A small network was shown many inputs. Here are its activations along a few directions, one row for each input.
In each table, some parts of the input vary, and every possible input appears once, in random order.
A made-up example of a description, with smaller parts first: one of 4 places along a line, together with either a single point or one of 11 places around a ring or (one of 3 separate values, together with one of 8 places around a ring).
Shared parts are said once, and a part with two or three values counts as separate values.
In the rows, 128 means zero.

Other details of the inputs vary at random and push rows far along three fixed directions, the same in every table; ignore that.
To show where, the next rows are all for the same input, with only those details redrawn:
[ 62 113  79 150 121 151 144 125 120 136 130 122  93]
[133 142 133 119 119 176 165 150 125 115  75 130  97]
[101 179  95 114  84 171 174 176 132 104  74 140  80]
[188 151 169 115 138 151 150 138 140 113  81 124 123]
[123 120 132 130 133 172 157 132 122 123  91 123 102]
[152 133 129 153 154  84 104  94 151 138 165 111 142]
[184 123 166 137 163 112 119 100 142 131 132 112 143]
[102  91 113 161 156 118 116  88 128 148 162 108 124]

A family of inputs:
x1: [ 87 183  65 139 120  94 137 139 152 117 155 135 124]
x2: [113 153 127  95 111 176 168 159 123  94  91 146  96]
x3: [163 122 148 124 147 139 145 135 117 130  90 144 140]
x4: [ 66 110  83 126 136 138 136 136  93 129 137 148 119]
x5: [105  58 154 123 121 187 135 123  90 132  87 142  98]
x6: [172 116 173 127 119 177 143 129 127 111  72 121 110]
x7: [157 128 155 118 152 156 140 143 143 120 100 117 142]
x8: [134 132 120 130 139  78  92 113 125 137 165 139 137]
x9: [172 113 184 121 151 101 117 109 107 144 144 123 158]
x10: [107  72 159 129 174 151 154  95  97 138 160 109 146]
x11: [123 154  96 120 112 129 132 174 136 129 104 148 135]
x12: [110  97 129 137 157 114 107  86 125 136 180 119 125]
x13: [ 94  62 113 143 147 160 126 133 108 161 118 128 126]
x14: [139 138 148 131 146  83 118  99 134 129 191 115 158]
x15: [162 120 157 128 118 156 118 142 147 117  99 111 124]
x16: [157 143 162 142 116  85  90  93 145 130 188 113 149]
x17: [108  69 127 128 162 188 152 146  99 148  89 137 140]
x18: [116  55 148 146 175 166 123 104 122 151 129  98 130]
x19: [ 81 170  88 131  70  86 113 148 124 131 160 142 119]
x20: [111  39 126 105 146 151 128  81  88 168 124 107 161]
x21: [109  85 119 159 150 120  92 103 144 147 164  98 135]
x22: [ 91  95 132 148 124 122 114  91 115 143 187 109 126]
x23: [ 98 171  74 151  91  96 113 134 155 120 151 126 107]
x24: [ 96 185 113  98  67 166 175 179 120 104 102 142  91]
x25: [212 140 185 117 115 130 128 142 138 114  66 141 134]
x26: [175 194 134 120 128 102 137 143 162 104 116 133 137]
x27: [ 90  91 110 149 175 125 117 105 139 146 166 108 153]
x28: [ 58  92  76 155 103 147 133 132 107 147 116 139  96]
x29: [105 190  96  99 109 132 156 162 139  91 124 149 112]
x30: [184 186 150 101 104  87 106 152 146 104 116 154 133]
x31: [201 149 207 101 101 127 129 144 125 115  89 139 143]
x32: [107 137 121 127 120 100 125 132 106 134 154 133 143]
x33: [165 116 182 107 116 181 137 130 123 101  88 131 105]
x34: [179 113 155 134 181 105 126 110 120 140 126 136 170]
x35: [160 190 100  87  97  69 104 108 167 122 160 107 170]
x36: [165 195 115 139 125  61 104 124 171 118 158 123 139]
x37: [ 90 173  84 128  87 101 109 134 149 108 164 136 101]
x38: [ 54  98  70 151 115 147 140 133 101 149 120 141  98]
x39: [125 101 115 141 127 120 105 138 136 148 130 128 136]
x40: [177 149 163 117 155  72 116 121 116 131 164 126 181]
x41: [157  90 157 128 122 153 119 145 131 136  87 129 131]
x42: [ 77 172  66 123 101  90 115 149 126 120 155 157 118]
Changing only one part turns x14 into x32. The same change can be made to x6. Which row results?
Answer: x25
Changing only one part turns x1 into x34. The same change can be made to x18. Which row results?
Answer: x13
Describe the family of inputs behind these rows.
Answer: one of 2 separate values, together with either a single point or (one of 4 places along a line, together with one of 5 places along a line)
Which other rows does x2 become when the choice among 2 separate values takes its other values? List them by row number.
Answer: x42

A family of inputs:
x43: [146  93 126 140 169 127 108 108 132 142 124 130 145]
x44: [ 73 112  66 153 127 104 118 119 126 146 150 140 120]
x45: [158 114 165  96 153 124 130 121 112 137 149 121 165]
x46: [160 109 185 128 136 119  98 119 120 128 147 126 146]
x47: [114 147 115 120  79 180 168 147 123 113  82 125  86]
x48: [101  85 157 102  96 213 160 130 107 115  76 126  96]
x49: [129  94 139 160 150 121 108 117 129 145 146 120 128]
x50: [ 83 146  88 159  94 106 126 140 130 133 147 136 105]
x51: [125 101 126 144 153 109 118  95 108 150 136 132 138]
x52: [ 78 143  81 114 111 182 169 182 127 107  80 137 117]
x53: [130  92 133 161 157 124  99 119 146 150 149 120 128]
x54: [119 102 135 122 153 120 135 111 109 148 157 120 154]
x55: [113  91 136 122 117 208 166 137 118 123  66 111  87]
x56: [153 213 111 119  70  83 113 139 164 102 144 126 126]
x57: [ 49 152  48 140 114 110 136 147 133 133 155 129 131]
x58: [136 217 106 136  73  57  98 161 158 109 160 146 129]
x59: [137 110 139 131 163 121 141 108 113 149 142 119 157]
x60: [203 201 186 100 156 125 157 140 148  73 111 145 119]
x61: [150  99 143 138 153 138 106 101 154 137 128  98 127]
x62: [113  98 119 135 143  98 108  96 106 148 155 133 138]
x63: [218 169 186  71 120 120 126 150 123 101  85 148 147]
Describe the family of inputs behind these rows.
Answer: either a single point or (one of 4 places along a line, together with one of 5 places along a line)
A walk changes only the place on the line of 5. It starts at x48 and steps to x56. List the rest of the walk in order.
Answer: x47, x55, x61
